A small network was shown many inputs. Here are its activations along a few directions, one row for each input.
Each table varies a few parts of the input and shows all the possible inputs, shuffled.
Descriptions start from the smaller parts, as in this example, which fits no table here: one of 4 places along a line, together with either a single point or one of 11 places along a line or (one of 3 separate values, together with one of 8 places around a ring).
Shared parts are said once, and a part with two or three values counts as separate values.

Other details of the inputs vary at random and push rows far along two fixed directions, the same in every table; ignore that.

Rows:
x1: [-28  23   2  20   6  -7  32  14  29   1  24  10   3 -15  -1]
x2: [ 36 -16   7 -18  -1   5 -24 -16 -26   6 -32 -28  -1   7   3]
x3: [  5 -22  22  -9   7  11   0  14  18  -9  29   6  14  18 -18]
x4: [-13  12 -21   3 -23  -7  -2 -11   2  12 -32   5   1  -3  -4]
x5: [-26 -24 -13  21  32  19  51 -48  91  -1  69  42   0  16  59]
x6: [ 55   8   9 -33 -15 -22 -38 -37 -39 -14 -40 -45 -22  14 -24]
x7: [ 13  -8  37  -8 -23   2 -10  58 -23 -11 -16  -9   0   2 -55]
x8: [  7   6   7   0  31 -25  -8 -13 -11   8  20 -14  13  10   4]
x9: [  7 -29 -17   1  34  -2  34 -65  57   2  43   9  -5  45  51]
x10: [ 18   7   2 -17  -9 -17 -14 -32 -18   6 -30 -24  10  15  -9]
x11: [ 12   8   3 -17  12 -38  26 -51  63 -20  37   8 -35  38  -1]
x12: [-55  23 -36  43   5  28  22  13  14   2  23  31  -1 -42  51]
x13: [-36   9 -63  16  -7  14  43 -57  74  22  18  38  -5   5  66]
x14: [ -9   3  -7   5  20  -7  38 -66  76 -16  59  24 -25  24  27]
x15: [-50  12 -20  28   0   4  72 -42  89   3  44  36  -3  11  33]
x16: [-34  27 -28  25  -3  -6  21  16  18   1  -3  19  -4  -9  13]
x17: [-16   5  18  27  44  22 -34  33 -67  13  37 -11  44 -60  29]
x18: [-17  -1  11  10  18   9  19 -17  20  -6  43  28  14 -12   5]
x19: [-10 -26  13  26  44  29 -13  19 -33  17  35   0  41 -32  41]
x20: [ 49  -9  36 -32  -7 -44 -24 -44 -38 -19 -32 -32 -17  46 -65]
x21: [-13  -5  -8  10  16  28 -18  41 -21  35  11  -8  54 -16  51]
x22: [-27  -6 -21  23   3  37 -12  33 -15  29 -13  13  18 -47  38]
x23: [ 18   3  25 -15 -30 -13  12 -10 -10 -26 -19   0 -29   4 -61]
x24: [ 45 -33   2 -33   0 -19   6 -58  30 -12   9 -16 -19  85 -12]
x25: [ -5 -15  35   7  15  18 -19  64 -19   1  29   6  38 -17 -15]
x26: [ 18 -13  -7 -12  12  10  -8 -15  -7  12 -13 -19  10   4  28]
x27: [ 40  18  -4 -28 -35 -44 -28  -7 -18  -8 -64 -27 -31  21 -57]
x28: [ -5   7 -22   0   9  14   2 -33   0  19   8  -2  26 -11  44]
x29: [ 25  -5 -16 -24 -44 -23  18 -23  46 -21 -39   7 -57  79 -31]
x30: [ 37  16  31 -29 -29 -44  -4   3 -15 -33 -28 -25 -48  13 -73]
x31: [  7  23 -13  -4 -17 -15 -34  32 -35   6 -31 -15  -4 -35  -9]
x32: [ 15  19 -14 -12   8 -18 -17 -14  -5   9  -1 -25   8  -7  31]
x33: [ 36 -15 -25 -33 -31 -21   9 -55  40  -6 -49  -6 -57  55 -17]
x34: [ -2  12  22   0  21 -20   3   3  13  -6  25   3   5   0 -21]
x35: [  3   4  57  -1   4  -6 -32  41 -62 -11  -9  -8  26 -35 -65]
x36: [-33  22 -35  22  33   6  14 -10  28  35  34   1  44 -20  78]
x37: [-38  -4 -13  32   2  37   5  45 -16   8  -9  25   6 -44  26]
x38: [ 13  -6 -33 -16 -30 -10  13 -28  55  10 -23   7 -28  59  10]
x39: [ 13 -13  37  -8 -12   5  -5  40 -33 -16 -22  -9 -10 -23 -50]
x40: [  4   9  -3  -3 -16 -16  41 -53  57 -26  18   8 -51  26 -11]
x41: [-50  -1 -16  35  11  42   4  65 -24  13  -2  25  21 -58  33]
x42: [  2  13  -1  -5 -38 -21   2  -5 -14 -21 -54   2 -31  17 -52]
x43: [ 23 -11  18 -20  -3  20 -51  48 -75  17 -32 -37  39 -11 -12]
x44: [ -9   8  -3   9  41 -11  -8  -2  -8  12  45  -6  22 -16  42]
x45: [ 14  -9   7  -5  18  -6  -3 -38 -17  -1  19  -2   9  12   2]
x46: [ 54 -26  48 -37  -6 -22 -18  -8 -14 -34 -20 -16 -28  27 -72]
x47: [ 29 -28  -5 -16   8 -18  15 -47  46  -2  26  -4  -9  77  15]
x48: [ -8  -2   2  -2 -25  20 -18  58 -36  -3 -36   2  -2  -3 -29]
x49: [-16  -3  -5   4 -10  35 -39  73 -55  29 -29  -6  34 -36  -1]
x50: [-42  29 -13  33   4  12 -12  72 -42   4   0  11  17 -66  18]
x51: [ 14 -15  39  -3 -14   8  -8  35 -35 -17 -23  -7 -13 -24 -49]
x52: [-25 -10   4   8  -6  25  28  27  32   1  26  15   9   2   1]
x53: [  7  16  -9   1 -19   3 -35  17 -43   1 -33 -14  -8 -37 -11]
x54: [-53  16 -24  35  -3  33  11  38 -21   8   2  34  19 -54  24]
Description of these inputs: one of 6 places around a ring, together with either one of 4 places along a line or one of 5 places around a ring.
Question: The inputs of x13 and x54 match in every part but the place on the ring of 6. If x49 is changed in the same way as x13 into x54, which row does it become?
Answer: x48
Question: Which other rows does x43 become when the place on the line of 4 takes its other values? List them by row number.
Answer: x2, x21, x26
Question: List by row number the other rows that have the place on the ring of 6 in common with x34.
Answer: x3, x5, x11, x14, x18, x25, x35, x46
Question: Which other rows does x12 become when the place on the ring of 5 takes its other values? List them by row number.
Answer: x16, x42, x50, x54
Question: Which other rows does x8 become when the place on the ring of 5 takes its other values? List them by row number.
Answer: x17, x20, x44, x45

Rows:
x55: [-20   2 -24  17   7  14  15  -4  25   6  16  16  -4  -7  39]
x56: [ 46 -10  53 -24  15 -11 -61  39 -87  -6 -14 -45  20 -16 -50]
x57: [-26  -3   2  19  10  24  -5  47 -14  12  13  13  27 -33  14]
x58: [  7  -3  27  -4 -10   5 -21  33 -50  -5 -26 -11  11 -18 -40]
x59: [-25   6  -7  17   4  10  14   1   9  11  14  13  16 -10  16]
x60: [ 18  -1  41  -8 -10  -1 -32  52 -64 -15 -26 -19   2 -28 -55]
x61: [-20  10 -21  13   7   5  19   1  30   9  20  11   2  -7  37]
x62: [-7 12 -6  3  1 -7  8 -2 19  0  9  3 -4 -2  7]
x63: [ 22  -6   0 -19 -18 -14  17 -48  25 -19 -17   1 -35  38 -24]
x64: [ 26   2   8 -19 -19 -28   8 -31  20 -21 -11  -7 -36  35 -36]
x65: [ 17  -6 -11 -16 -22 -10   7 -28  22  -7 -24  -4 -27  39 -12]
x66: [-20  -4 -12  15   9  14  21   4  33   5  26  18   1  -8  29]
x67: [-18  -5   9  15   3  25 -16  49 -37  13  -6   2  28 -39   0]
x68: [-27  11 -18  14   7   3  17   2  30  11  20  16  13  -2  27]
x69: [ 35   4  26 -23 -26 -16 -43  35 -71  -7 -61 -33  -6  -5 -63]
x70: [-13  -3 -12   2   0  -1  32 -25  48  -4  19  19  -9  26  13]
x71: [-29   6 -12  16   7   6  21   1  27   8  27  20  13  -2  22]
x72: [ -4   0 -23   2  -4   0  25 -24  51  -2  15  12 -22  23  27]
x73: [-13   4 -17   8   2  -7  28 -36  41  -5  18  16 -17  13  16]
x74: [ 25  -5   5 -18 -15 -20  12 -38  17 -25 -17  -3 -41  34 -30]
x75: [-29  13  -4  20   9  15  -6  32 -18  19   4   5  33 -34  17]
x76: [-24   1 -14  15   4  18   4  25   9  11  12  13  15 -11  26]
x77: [-19  13   3  14   5  14 -19  36 -38  11  -6   0  28 -46   3]
x78: [ -7   5 -29   3  -1  -8  25 -33  42   0   8  10 -20  16  29]
x79: [ -5 -14  -3   7  33  10   7 -24  17  18  41  -1  35   8  47]
x80: [  4  -9 -15  -6  -9   1  21 -37  38  -4  -1  12 -23  23   7]
x81: [ 42   1   2 -35 -31 -36  -5 -25   7 -18 -41 -18 -41  52 -47]
x82: [  9   9   0  -6  -7 -16  -5 -10  -2  -8 -15  -5 -17   4 -15]
x83: [ -7  -8  14  14  42  17 -21  19 -34  16  35  -7  42 -33  34]
x84: [-15  -2  10  18   9  22 -17  49 -40   6  -1   4  18 -48   2]
x85: [ 25   2 -12 -22 -22 -21   5 -39  15 -10 -29  -8 -33  33 -18]
x86: [ 54  -7   7 -40 -39 -28 -15 -36  -7 -26 -56 -22 -53  48 -58]
x87: [  2  -9  24   5  36  12 -32  37 -47  14  27 -16  53 -27  11]
x88: [-28   6 -15  17   6  11  20 -13  21   8  21  19  10 -13  25]
x89: [ 26 -14  23 -13  18  -2 -27 -10 -35   3   6 -20  21  -2  -1]
Question: Describe the family of inputs behind these rows.
Answer: one of 5 places around a ring, together with either a single point or one of 6 places around a ring
Question: The inputs of x82 and x68 match in every part but the place on the ring of 5. If x73 is changed in the same way as x82 into x68, which row does it become?
Answer: x71
Question: Which other rows does x55 become when the place on the ring of 5 takes its other values? List them by row number.
Answer: x65, x72, x76, x86
Question: List by row number the other rows that have the place on the ring of 5 in common with x65.
Answer: x58, x59, x67, x69, x75, x79
Question: Start at x61 and move only the place on the ring of 6, one step at a time. The first step leads to x72. Which rows follow, in order?
Answer: x66, x60, x64, x62
Question: List by row number the other rows that have the place on the ring of 5 in common with x80.
Answer: x63, x77, x85, x86, x88, x89
